These are the activations of a small neural network, seen along a few directions. Each row is one input.
In each table, some parts of the input vary, and every possible input appears once, in random order.
Descriptions start from the smaller parts, as in this example, which fits no table here: values(2) and (point or line(11) or (line(4) and ring(8))).
Shared parts are said once, and a part with two or three values counts as separate values.

Other details of the inputs vary at random and push rows far along two fixed directions, the same in every table; ignore that.

Rows:
r1: [ 26  19  34 -41   5  15   1  43 -22 -13 -22  27]
r2: [-18   9 -34  -7  -7 -22  -8 -11   4   7  10 -28]
r3: [-23   8 -41  -5   0 -27   5 -25  -6  -1   4 -35]
r4: [ 21  30  40 -46 -21   5   6  35 -18   5 -25  16]
r5: [ 21 -39  39  53  11   6   0 -19  31  11  28  29]
r6: [ 25 -38  36  47  15  -2   0 -26  29   5  21  34]
r7: [  7  29  33 -29 -21  33  -7  37 -13   8 -30  21]
r8: [-17  -4 -33 -10  13 -22  -6  -8  -8 -19  11 -21]
r9: [ 11  30  34 -32 -22  31  -6  32 -16   4 -32  25]
r10: [-12  -1 -40  -4  16   0 -17  -7 -12 -11  10 -12]
r11: [ -9  -7 -31  -6  17 -21  -9  -7  -1 -14  19 -27]
r12: [-38  16 -51  -6  -4   2 -13 -19 -12  -2  -4 -27]
r13: [-27  -2 -39   8   6   1  -6   3 -16  -7  10 -22]
r14: [-14  13 -45 -21   3 -23 -12 -23  -4  -1  11 -35]
r15: [ 35 -24  36  34   8 -15   2 -44  44  16  23  18]
r16: [ 27 -44  43  45  16 -23   8 -27  40   1  30  17]
r17: [-32   2 -57  -4  11  -6 -10  -9 -25 -15   2 -19]
r18: [-21  -6 -41   5  15 -14   0 -15 -17 -16  -1 -14]
r19: [ 24  20  35 -36  -5  14   1  56 -20 -11 -17  14]
r20: [-16  13 -28 -12  -2 -21   3 -22  -5  -3   3 -22]
r21: [ 23  20  28 -39   3  20  -3  42 -26 -12 -24  27]
r22: [ 17  31  38 -36 -16   5  19  25 -22  -2 -33  17]
r23: [-20  11 -40  -1   0 -12  -5 -31  -3  -5   1 -18]
r24: [-30   8 -34   8  -3  -6   1  -7   2  10   0 -28]
r25: [-13  -1 -35  -1   8  -8 -11   8  -4 -10  19 -29]
r26: [ 14 -23  41  48  -2  -3  10 -19  44  27  15  17]
r27: [ 21 -39  35  51  15  -3  11 -26  19   4  10  31]
r28: [  8  16  32 -17 -10  22  13  56 -29  -7 -25  15]
r29: [-17  -5 -37  -5  16 -18  -8 -13  -6 -17  11 -14]
r30: [ 19  32  32 -38 -20  17   0  24 -18  -2 -30  25]
r31: [-16  12 -48 -12  -1 -22 -14 -11   3   8  13 -38]
r32: [-26   8 -33   2  -6 -14  -2  -8   4  11   6 -28]
r33: [ 15  14  38 -32  -5   6  16  47 -30 -17 -31  15]
r34: [ 24 -43  42  47  19 -23  14 -32  35  -1  22  22]
r35: [ 36 -24  38  36   6  -7  -1 -42  43  16  18  23]
r36: [-24  -1 -43  -1   8   2 -16  -4 -17 -10  10 -13]
r37: [ 24 -42  42  45  16 -22  14 -25  33   0  23  17]
r38: [  9  14  29 -21  -6  28   7  43 -38  -7 -32  28]
r39: [-34  13 -55   0   0  -5  -7 -30 -11  -7  -5 -28]
r40: [-22   9 -41  -2  -4  -5 -17 -28   0  -2   3 -19]
r41: [-30   4 -57 -10  13 -13  -7  -9 -24 -19   0 -21]
r42: [-28  -4 -46   4   8 -21   2  -2 -15 -17   7 -36]
r43: [ 26 -26  35  44   4   5  -9 -37  44  21  18  20]
r44: [-24   9 -44  -9  -1 -28   0 -25  -4   0   9 -35]
r45: [-20   4 -47  -2   8  -2 -15  11  -9 -10  19 -31]
r46: [-19 -21 -54 -17  -5  12  17 -21   7  -5   1 -17]
r47: [ 18 -39  35  53  14   3   6 -25  24   8  19  31]
r48: [  3  28  34 -24 -18  33   1  34 -15   9 -33  21]
r49: [ 17  31  31 -33 -19  23  -4  49  -7  15 -24  14]
r50: [ 18 -27  38  50  -3  -7   2 -24  52  29  23  16]
r51: [-27  -4 -45  -5  15 -25   2 -12 -17 -22   1 -30]
r52: [-26  14 -50  -6   3 -20   2 -32  -9  -9  -1 -29]
r53: [-27   1 -51  -9  16 -18  -3 -11 -17 -20   3 -22]
r54: [  8  29  33 -29 -22  28  -4  42 -11  12 -28  18]
r55: [ 21  28  32 -35 -20  15  -2  46  -7  15 -21  11]
r56: [-19  -6 -37   2  16 -18   3 -14 -13 -18   0 -16]
r57: [-14   9 -46 -16   2 -26 -12 -21   0   4  14 -38]
r58: [  9  19  31 -21 -12  24   9  58 -27  -7 -21  17]
r59: [-14   8 -31 -12  -2 -24  -6 -26   1  -1  10 -24]
r60: [ 17  34  35 -39 -16  12  11  25 -20  -4 -32  24]
r61: [ 24 -41  42  53   8 -11   6 -14  39   7  33  16]
r62: [ 28 -39  34  50  19   5  -5 -25  32  10  29  28]
r63: [ 13  27  34 -32 -25  13   2  44  -9  13 -23  14]
r64: [-38  13 -47   0  -4   0 -10 -10  -3   7   0 -31]
r65: [ 24 -26  35  45   3   3  -6 -26  49  29  21  15]
r66: [ 20  31  34 -41 -18  11   4  24 -16  -2 -26  23]
r67: [ 21 -43  41  58   9 -12  13 -17  36   7  29  15]
r68: [-28  -1 -39   5   8   5  -8   1 -20  -7   7 -16]
r69: [-22  -7 -31  11   4 -12   4   3 -12 -11   8 -28]
r70: [ 22  30  30 -35 -15  27  -8  26 -14   3 -29  23]
r71: [ 15 -39  37  57  13   5  10 -19  21  11  17  24]
r72: [ 27 -38  36  51  17   8  -4 -18  33  12  31  25]
r73: [ 18  18  32 -36  -3  18   1  41 -28 -14 -27  32]
r74: [-28  11 -46  -4  -3 -23  -2 -15  -2   4   7 -35]
r75: [ 13 -21  38  47   1   6   8 -35  31  16   3  22]
r76: [ 21 -23  40  44   0 -18  18 -27  37  21  12  11]
r77: [-34  16 -56  -7  -2  -4 -12 -25 -12  -6  -3 -26]
r78: [-19 -20 -60 -23  -7  10   3 -22  12  -5  12 -19]
r79: [ 26 -55  22  28  -2  14  26 -37  53  13  20  28]
r80: [ 11  18  31 -24 -10  29  -1  54 -26  -5 -18  22]
r81: [-42  13 -50   1  -1   4  -8 -16 -10   3  -6 -31]
r82: [-24  -1 -46  -4   7 -20  -9   0  -9 -17  16 -33]
r83: [  8  13  32 -15  -8  27  10  50 -32  -4 -26  19]
r84: [ 17  34  35 -32 -17  19  13  25 -24  -4 -40  26]
r85: [-24   4 -53  -4  10   3 -19   6 -15  -9  17 -31]
r86: [ 16 -24  41  47  -2 -11  17 -22  39  26  11  11]
r87: [ 26   2  15 -58 -19  44  11  34  -2  -1 -21  23]
r88: [ 15  15  36 -25  -9  10  11  51 -24 -12 -22  16]
r89: [-22  10 -42  -3   0   6 -23 -13   4   8   5 -26]
r90: [ 33 -44  42  43  25 -21   4 -33  43   2  32  19]
r91: [  3  28  35 -22 -18  29   9  39 -17  11 -37  16]
r92: [ 12  19  31 -24 -12  23   2  58 -22  -7 -16  18]
Each input here is: line(4) and (point or (values(2) and ring(11))).
The inputs of r41 and r73 match in every part but the line(4) part. If r12 is changed in the same way as r41 into r73, which row does it become? -> r9
The inputs of r67 and r25 match in every part but the line(4) part. If r26 is changed in the same way as r67 into r25, which row does it become? -> r49
The inputs of r92 and r45 match in every part but the line(4) part. If r66 is changed in the same way as r92 into r45, which row does it become? -> r15
Change only the values(2) part in r43. List by row number the other rows that result. -> r62
Start at r69 and move only the ring(11) part, one step at a time. The first step leads to r42. Which rows follow, in order? -> r33, r51, r56, r18, r27, r38, r71, r83, r28
Start at r10 and move only the line(4) part, one step at a time. The first step leads to r6. Which rows follow, in order? -> r17, r27

Rows:
r93: [ 17  11  23 -18  -3  -2  -1  16  -4  -1  -7   9]
r94: [-23  -8 -55   4  12 -12 -11 -34  -1 -10  15 -23]
r95: [ 11   2  17 -19  -7   9  16  10 -10  -6 -18  17]
r96: [ 11 -15  12  12   2 -22  12 -16  20   3  10  -3]
r97: [ -9  17 -12 -14   3 -10  -7  16 -20 -10  -3 -13]
r98: [ -3  15   2  12 -13  -6  -6 -37  24  27  -2  -5]
r99: [ 16 -12  23  22   8 -19  -1 -11  19   4  15   6]
r100: [  9   8  19 -20  -3  11   8  16 -18 -10 -20  21]
r101: [ -7   7 -22 -29  -6  -1   8   0 -13  -9 -11  -8]
r102: [-18  12 -22 -13   2  17  -7  21 -28 -11 -13  -5]
r103: [-36   8 -57 -15   0  15  -7  11 -24 -10  -6 -23]
r104: [-25  -6 -50  10   8 -16 -15 -20   8   1  24 -34]
r105: [  9   6  32  23 -21  12  -3 -22  34  34  -3  13]
r106: [  3  16  -1 -22  -2   0  -8  18 -10  -2  -5  -4]
r107: [ 23 -19  22  13   5   1   2 -22  21   3   9  20]
r108: [ -4  -9 -20  -3   2 -20   7 -21  12  -1   9 -18]
r109: [  9  14  24  -9   0   9  -3  30 -18  -4 -12  11]
r110: [ -3  17  -7 -17   0  -6  -9  19 -14  -4  -2 -10]
r111: [  1  17   2 -20  -2 -13   1  18 -14  -7  -8  -7]
r112: [-18  42 -19 -24 -23   8 -14  -5  -6  19 -20 -15]
r113: [-12 -14 -14  27  12  -1  -6  -8   0  -3  12  -7]
r114: [-13  18 -15   6 -13 -14  -2 -40  18  25  -4 -17]
r115: [ -9  13  -8  -8  -1   2  -8  26 -17  -3  -2 -10]
r116: [ 14  10  19 -22  -9  17  -3  25  -2   4  -8  11]
r117: [ 25 -17  27  11   3 -13   7 -19  26   6  10  12]
r118: [ 12   8  15 -21  -8  26  -1  21  -6   0 -13  18]
r119: [ 12  10  24 -15  -6 -10  14  23  -7  -4 -11   3]
r120: [-10  17 -14 -13   2  -5 -10  20 -20  -7  -2 -13]
r121: [  1   9  11  -7   4  10  -4  22 -21  -9 -11   9]
r122: [-15  15 -19 -20   4   5  -6  14 -31 -16 -14  -3]
r123: [  2 -20  18  31   5  11   5   8   6   4   5  11]
r124: [  6  11  23 -12   1   4   7  24 -22 -12 -17  15]
r125: [  5 -21   3  17  -1  14   3 -10  21   8  11   8]
r126: [  7 -10  -4   7   5  -8  -7 -18  19   5  16  -4]
r127: [ 17   5  22 -14  -3  20   0  14  -8  -3 -13  25]
r128: [ -3  14 -21 -31  -2   1  -7   3 -12  -8  -5  -8]
r129: [ 18 -22  18   9   0 -10  15 -22  24   4   8   9]
r130: [-13  -9 -22  16  13  -2  -8 -14  -5  -8   8  -6]
r131: [  2  23  30  -5 -34  27   1  11  13  31 -23  11]
r132: [-31  14 -48 -19   6  -6  -4   1 -32 -20  -8 -22]
r133: [-31 -14 -59  12   6   4  -7 -21   4  -2  15 -25]
r134: [ -1 -17   9  31   4   3   2   5   9   7  12   0]
r135: [-10  -5 -15  15  11 -20   0 -13  -2  -8  11 -15]
r136: [  7  11  23 -11   3   8   1  25 -22 -11 -16  16]
r137: [  4   9  24 -12  -2   4  15  26 -22 -12 -19  12]
r138: [ 13 -10  25  20   7 -18   6  -5  11  -1   9   6]
r139: [  0   5   3 -10  -1  23  -2  19 -14  -5 -13  13]
r140: [ 11   1  25 -13  -5  10  18  14 -12  -8 -19  22]
r141: [ -5  10   4  12 -16 -13  10 -38  26  29  -6  -9]
r142: [ 11 -10  24  23  10  -9   1  -5   6  -1   9   9]
r143: [ 20 -17  17  13   5   0  -2 -20  25   7  14  13]
r144: [ 24 -19  25  11   3  -8   8 -23  25   5   9  16]
r145: [ 12 -18  18  12  -4  14   4  -2  23  11  10  12]
r146: [ 19 -14  23  15   5 -19   6 -17  22   4  12   6]
r147: [ -3   8  10  -4  -7  11   1  37 -13   3  -6  -1]
r148: [ 16 -16  18  11   0  10  -1  -8  22   9  11  14]
r149: [ 19 -16  18   6   2  -3   7 -20  16   1   4  17]
r150: [-12   6 -10 -13   0   0  11  10 -23 -14 -14  -2]
r151: [-27  -9 -55  11  14  -8 -13 -29  -3 -10  15 -22]
r152: [  9   7  14 -17  -6  28   0  23 -11  -2 -16  20]
r153: [ -3  14  -1 -13  -4   3  -7  27 -12   0  -3  -7]
r154: [-11 -21  -8  30   7   9   1  -5   6   2   9   0]
r155: [-13  13 -22 -28 -10  14  -5  24 -10   1  -5 -14]
r156: [-27  -9 -54   9  14 -13 -10 -32  -4 -12  14 -22]
r157: [ -5 -13  -2  28   9  -3  -5  -3   5   2  14  -6]
r158: [ 10   9   4 -22  -4  15  -4  10  -7  -3  -9  12]
r159: [ 24 -16  26  12   4  -9   1 -18  26   7  12  13]
r160: [-11  10 -10 -10  -7   5  -3  29 -11   2  -1 -13]
r161: [ -1 -11   2  20   6 -25  11 -11   9  -3  12 -10]
r162: [ -3 -13   1  23   8 -20  11 -12   5  -4  10  -8]
r163: [ 15 -21  16  17   6  -4   8 -24  16   0   7  18]
r164: [-28 -10 -50  12   4 -12  -9 -14  10   4  24 -36]
Describe the family of inputs behind these rows. -> line(6) and (point or ring(11))
The inputs of r127 and r95 match in every part but the line(6) part. If r112 is changed in the same way as r127 into r95, which row does it become? -> r141
The inputs of r130 and r132 match in every part but the line(6) part. If r151 is changed in the same way as r130 into r132, which row does it become? -> r100
Change only the line(6) part in r148. List by row number the other rows that result. -> r128, r129, r143, r144, r145
Which other rows agree with r115 in the line(6) part? List them by row number. -> r102, r104, r105, r113, r116, r118, r139, r148, r152, r153, r157
Change only the ring(11) part in r93. List by row number the other rows that result. -> r94, r97, r99, r107, r122, r128, r136, r142, r156, r159
Change only the ring(11) part in r145. List by row number the other rows that result. -> r103, r123, r125, r133, r134, r147, r154, r155, r160, r164
